Each row below holds a small network's activations on one input, seen along a few directions.
In each table, some parts of the input vary, and every possible input appears once, in random order.
Descriptions start from the smaller parts, as in this example, which fits no table here: one of 3 separate values, together with either a single point or one of 9 places around a ring or (one of 5 places around a ring, together with one of 6 places along a line).
Shared parts are said once, and a part with two or three values counts as separate values.

Rows:
x1: [+8.36, -2.37, +3.74, +1.19, -4.12, +1.48, +6.36, +2.52, +3.71, +1.53, -5.98, -1.12, -2.57]
x2: [-4.44, +0.21, -1.91, +0.04, +2.31, -0.87, +3.50, +1.54, -1.87, -0.73, +2.74, +1.94, +0.91]
x3: [-2.44, +0.38, +1.95, -0.41, +2.95, +2.12, -0.34, -2.58, -0.65, +1.08, +0.12, +3.86, +2.39]
x4: [+0.10, +0.09, -1.67, +0.44, -0.21, -0.39, -5.11, -1.47, +0.42, +0.48, +2.62, -2.29, -2.44]
x5: [-2.87, +2.58, +1.03, +0.55, -1.61, -1.30, -3.87, -0.29, -2.88, -1.48, +0.08, +0.75, +0.58]
x6: [+6.78, +0.18, +0.91, +2.84, -5.12, -0.61, +6.00, +4.87, +2.97, -0.16, -7.09, -0.05, -4.23]
x7: [-2.59, +2.41, +0.48, +0.48, -1.44, -1.91, -2.58, -0.58, -1.78, +0.06, +1.95, -0.73, -3.78]
x8: [+9.32, -2.65, -1.17, +2.36, -3.70, +1.17, +3.55, +3.94, +5.28, -0.26, -6.29, -1.95, -2.75]
x9: [-1.68, -2.21, -4.32, +0.13, +3.29, +0.22, +1.16, +0.17, +0.46, -0.26, +3.43, +0.49, +2.55]
x10: [-4.26, +1.94, -1.36, -0.66, +2.38, -0.59, +0.12, +0.01, -1.03, -1.74, -0.89, +2.71, +1.19]
x11: [-0.16, +0.11, -1.65, -1.19, -0.19, -0.90, -5.50, -0.95, -0.61, -1.42, +0.90, -2.63, +2.44]
x12: [-1.04, +0.51, +3.25, -2.68, -0.60, -0.47, -2.67, -2.52, -2.44, +0.27, +1.47, -1.82, +2.64]
x13: [-0.82, +0.31, +2.72, -2.78, -0.39, -0.97, -1.42, -2.76, -1.34, +1.74, +3.34, -3.33, -1.76]
x14: [-1.63, +0.10, -2.81, +1.04, +3.37, +2.12, -3.10, -0.98, +1.22, -0.79, -0.31, +3.00, +2.20]
x15: [-2.63, -1.59, +0.82, -1.36, +3.08, +0.91, +3.89, -0.93, -1.45, +1.69, +3.91, +1.16, +2.61]
- What do these inputs look like to the network? => one of 3 separate values, together with either a single point or one of 4 places along a line
- The inputs of x5 and x12 match in every part but the choice among 3 separate values. If x2 is changed in the same way as x5 into x12, which row does it become? => x15
- Change only the choice among 3 separate values in x14. List by row number the other rows that result. => x3, x10

Rows:
x16: [+2.92, -0.07, -2.88, +0.07, +0.03, -0.21, +2.80, +3.19, +3.18, -1.22, -5.64, +0.28, -0.82]
x17: [+3.94, -2.03, +1.21, +2.41, -1.41, +2.32, +3.97, +2.34, +1.87, +2.24, -1.26, +1.45, -1.09]
x18: [-3.29, -0.71, -2.68, -1.71, +2.29, +0.18, -1.19, -0.32, -0.34, -0.84, +3.94, -2.39, +2.11]
x19: [+6.14, +1.34, +3.21, -0.44, -6.52, -1.41, -7.42, -1.54, +1.23, +0.70, -1.71, -7.14, -5.83]
x20: [-3.49, +2.01, +2.24, -2.62, +1.33, +0.99, -0.49, -1.65, -1.70, +0.41, +2.11, +1.28, +3.02]
x21: [+1.71, -1.67, +1.50, -0.30, +0.92, +0.51, +7.62, +0.60, +1.47, +1.34, -1.04, +0.89, -1.27]
x22: [-2.99, +2.31, +1.83, -1.14, +1.93, +2.42, -2.49, -2.47, -0.48, +0.83, +1.73, +2.04, +1.34]
x23: [+3.44, -2.34, +1.65, +0.99, -2.11, +0.92, +6.01, +3.10, +0.62, +1.89, -0.93, +0.59, +0.55]
x24: [+4.53, -2.69, +0.22, +1.45, -2.56, +0.12, +4.43, +2.02, +1.55, -1.00, -3.34, +0.95, +2.55]
x25: [+5.00, -2.34, -0.21, +2.84, -1.87, +1.51, +2.43, +1.27, +2.77, -0.57, -3.63, +1.83, +0.87]
x26: [-3.11, +2.32, -1.18, +0.80, +1.62, -1.43, -2.27, +0.27, -2.11, -1.59, +1.85, +0.12, +0.25]
x27: [-4.16, +0.96, +0.65, -0.73, +0.43, -1.70, -1.45, -1.03, -2.19, -0.10, +0.84, +2.84, +0.12]
x28: [-3.78, +0.21, +1.38, -0.84, +1.51, +0.10, -1.26, -1.95, -3.38, -0.26, +1.72, -0.29, +2.69]
x29: [-2.89, -0.28, +1.66, -0.69, +1.84, +0.54, -2.67, -2.67, -1.22, +1.07, +1.64, +2.71, +0.92]
x30: [-1.81, +1.06, -0.14, +0.88, +3.00, +0.86, -3.51, -1.49, -1.14, -0.32, +2.60, -0.08, +1.03]
x31: [-2.86, -0.13, +0.71, +0.79, +1.31, +0.65, -3.09, -3.20, -2.07, +1.04, +1.53, +1.66, +1.48]
x32: [-4.11, +0.87, -4.15, -0.38, +1.63, -0.68, -1.92, +0.69, -0.08, -1.67, +2.83, -1.34, -0.29]
x33: [+2.22, -1.37, +1.07, +1.11, +1.57, +1.94, +5.54, -0.11, +2.69, +1.67, -1.39, +1.75, -2.85]
x34: [+3.73, -1.64, -1.53, -1.20, +0.63, +0.66, +3.59, +2.19, +2.92, -0.49, -4.65, -0.74, +1.54]
x35: [-3.34, -0.57, +2.15, -2.08, +1.15, -0.82, -0.63, -2.08, -2.47, +0.77, +1.97, +1.80, +2.52]
x36: [-2.40, -1.03, -3.36, -0.15, +2.15, +0.71, -3.05, -1.51, +0.95, +0.39, +3.75, -0.37, +0.94]
x37: [+2.64, -0.78, +0.24, +2.27, -2.68, +0.06, +5.20, +4.14, +0.92, +1.08, -2.00, +1.58, -1.82]
x38: [-4.59, +1.76, -0.09, +0.54, +0.77, -0.73, -2.01, -1.01, -3.10, -1.06, +0.60, +0.66, +0.23]
x39: [-1.80, +0.11, +0.11, -0.34, +1.44, -1.41, -1.35, -1.34, -2.35, +0.19, +3.12, +0.24, +3.13]
x40: [-3.85, +2.87, +0.54, -1.04, -0.27, -0.69, -1.13, -1.27, -1.38, +0.51, +1.12, +3.35, +0.99]
x41: [-1.84, -0.03, -2.22, -0.21, +3.54, +1.22, -3.11, -1.40, -0.63, -0.56, +3.28, -0.66, +0.37]
x42: [-1.86, -0.99, -2.00, -1.47, +2.01, -1.08, -0.96, -1.14, -1.84, -0.11, +3.84, -0.27, +2.50]
x43: [+4.94, +2.52, +2.36, -0.45, -7.85, -3.58, -6.13, +0.07, +0.31, -0.47, -2.39, -6.96, -6.52]
x44: [-2.70, +0.60, -3.42, -0.11, +1.24, -1.89, -1.71, -0.20, -1.58, -0.91, +2.69, +0.68, +0.06]
x45: [+0.47, +0.52, +0.34, +0.87, +1.06, +0.53, +6.74, +2.13, +1.69, -0.37, -2.31, +0.64, -4.15]
x46: [+4.17, -1.33, -1.99, +0.18, +1.42, +2.02, +1.53, +1.52, +4.12, -0.08, -4.90, +0.24, -0.08]
x47: [+3.31, -0.48, -0.93, +2.51, -2.27, +0.09, +3.55, +3.59, +1.82, -2.64, -4.53, +0.82, -0.24]
x48: [+5.71, +1.03, +3.74, -1.81, -7.31, -2.72, -5.60, -0.74, -0.03, +0.13, -1.43, -8.15, -4.26]
- What do these inputs look like to the network? => one of 3 separate values, together with either a single point or one of 4 places along a line or one of 6 places along a line
- The inputs of x45 and x33 match in every part but the choice among 3 separate values. If x16 is changed in the same way as x45 into x33, which row does it become? => x46
- Start at x36 and move only the place on the line of 6, one step at a time. The first step leads to x41. Which rows follow, in order? => x30, x31, x29, x22
- List by row number the other rows that have the choice among 3 separate values in common with x18. => x20, x21, x23, x24, x28, x34, x35, x39, x42, x48
